Small tables with named rows and columns. After each table, cells are looked up by row and column.

kor:
cols = barig, katuvi, rupov
tak: [-390, 195, 249]
dema: [-618, -182, 612]
zab: [944, 90, 303]
muso: [-214, 321, 233]
nudogi: [607, 971, 513]
gar: [552, 757, 496]
zubi: [710, 577, 415]

katuvi of tak = 195
katuvi of nudogi = 971
barig of dema = -618
rupov of gar = 496
katuvi of zab = 90
rupov of zab = 303
katuvi of zubi = 577
Which row has the largest barig? zab

fodi.tsv
	dezer	kegunu	gasobab	roka	geda	fil	lusuze	pigodut
pefeso	38	85	219	148	46	82	128	1
lenuz	28	88	175	142	26	74	109	32
melunot	33	85	199	147	37	78	120	15

What is the pigodut of melunot in fodi?
15
What is the lusuze of lenuz in fodi?
109
What is the pigodut of pefeso in fodi?
1
What is the dezer of melunot in fodi?
33
What is the gasobab of pefeso in fodi?
219
What is the geda of pefeso in fodi?
46
What is the dezer of lenuz in fodi?
28
What is the lusuze of melunot in fodi?
120
What is the kegunu of lenuz in fodi?
88

Table gadozi
	pel	tef	zezu	tefoziz	lozope	nozi	pef	pes	zulegoz	tiribob
til	198	179	156	154	149	115	133	102	118	103
mumipe	182	195	159	156	157	140	151	168	175	123
vefola	193	160	153	159	126	145	123	103	90	106
nur	169	110	114	109	108	110	112	115	132	106
nof	65	105	105	124	130	121	119	144	144	132
nemabu	217	164	142	123	116	106	97	68	74	53
pezam	208	189	198	184	158	151	125	128	97	79
sofek	144	168	168	184	165	180	186	182	187	194
sisod	141	147	143	156	178	138	137	152	183	129

What is the zezu of vefola in gadozi? 153
What is the tef of sisod in gadozi? 147
What is the zulegoz of nof in gadozi? 144
What is the pel of nur in gadozi? 169
What is the nozi of sisod in gadozi? 138
What is the tiribob of sofek in gadozi? 194
What is the pel of til in gadozi? 198
What is the zezu of sisod in gadozi? 143
What is the tefoziz of vefola in gadozi? 159
What is the tiribob of nemabu in gadozi? 53
What is the zezu of nemabu in gadozi? 142
What is the pef of pezam in gadozi? 125
What is the pel of pezam in gadozi? 208
What is the nozi of mumipe in gadozi? 140
Which row has the largest lozope? sisod

Table legi
	mitadig	degiru	babale	puv	buz	kemineg
pif	47	54	57	43	45	19
nur	84	41	72	57	36	46
zef	18	36	34	50	43	39
letas	55	47	81	39	36	83
zifalug	47	62	64	41	31	9
faso	43	60	44	47	44	62

What is the degiru of faso in legi?
60
What is the buz of nur in legi?
36
What is the mitadig of zef in legi?
18
What is the buz of pif in legi?
45
What is the buz of faso in legi?
44
What is the kemineg of faso in legi?
62
What is the puv of nur in legi?
57
What is the puv of faso in legi?
47
What is the degiru of zifalug in legi?
62
What is the mitadig of zifalug in legi?
47
What is the mitadig of faso in legi?
43
What is the mitadig of letas in legi?
55
What is the babale of zef in legi?
34
What is the degiru of nur in legi?
41
Which row has the largest babale? letas

vufevoz =
,dar,fesura,suze,danaz,sov,zapibig
dimumi,0.218,0.159,0.108,0.236,0.435,0.264
nir,0.043,0.265,0.070,0.662,0.684,0.655
ralod,0.724,0.750,0.184,0.190,0.103,0.245
sumipur,0.167,0.567,0.494,0.241,0.292,0.757
suk,0.294,0.193,0.164,0.240,0.828,0.802
zada,0.961,0.220,0.287,0.748,0.318,0.346
givif,0.586,0.776,0.733,0.536,0.220,0.719
vozake,0.610,0.370,0.183,0.103,0.980,0.795
mena,0.557,0.119,0.679,0.189,0.187,0.526
kimos,0.205,0.305,0.692,0.630,0.339,0.768
fakubit,0.437,0.012,0.115,0.629,0.846,0.613
bemuva,0.161,0.742,0.195,0.425,0.259,0.094
bet,0.773,0.683,0.668,0.703,0.581,0.510

dar of bet: 0.773
dar of zada: 0.961
fesura of dimumi: 0.159
danaz of bet: 0.703
danaz of fakubit: 0.629
zapibig of bemuva: 0.094
suze of sumipur: 0.494
dar of sumipur: 0.167
suze of givif: 0.733

bor:
         manolef  topob  nakof  gepife  semu  kulopop  gev
kizipor      130     52    189     121   205      193  183
dubosar      155    248    103     176   110      119   98
sutemut      113     62    173     122   214      206  153
kufi         180    245    120     179    91       99  134
bomupiv       89    103    140     128   219      212   93
mekop         99    191     99     152   177      180   55
ribava       215    167    179     165    91       93  230
kuni          95     89    151     124   222      213  111
bigapem      102    201     99     153   171      174   52
nenek         93    174    105     147   190      189   55
sedogo       185     76    207     137   152      146  241

What is the kulopop of kufi in bor?
99
What is the kulopop of kuni in bor?
213
What is the manolef of kufi in bor?
180
What is the kulopop of bomupiv in bor?
212
What is the gepife of ribava in bor?
165
What is the gev of bigapem in bor?
52
What is the semu of kufi in bor?
91
What is the semu of sutemut in bor?
214
What is the gepife of kuni in bor?
124
What is the manolef of bigapem in bor?
102
What is the gev of ribava in bor?
230
What is the gepife of bomupiv in bor?
128
What is the manolef of ribava in bor?
215
What is the gepife of sutemut in bor?
122
What is the gepife of sedogo in bor?
137
What is the gev of kizipor in bor?
183

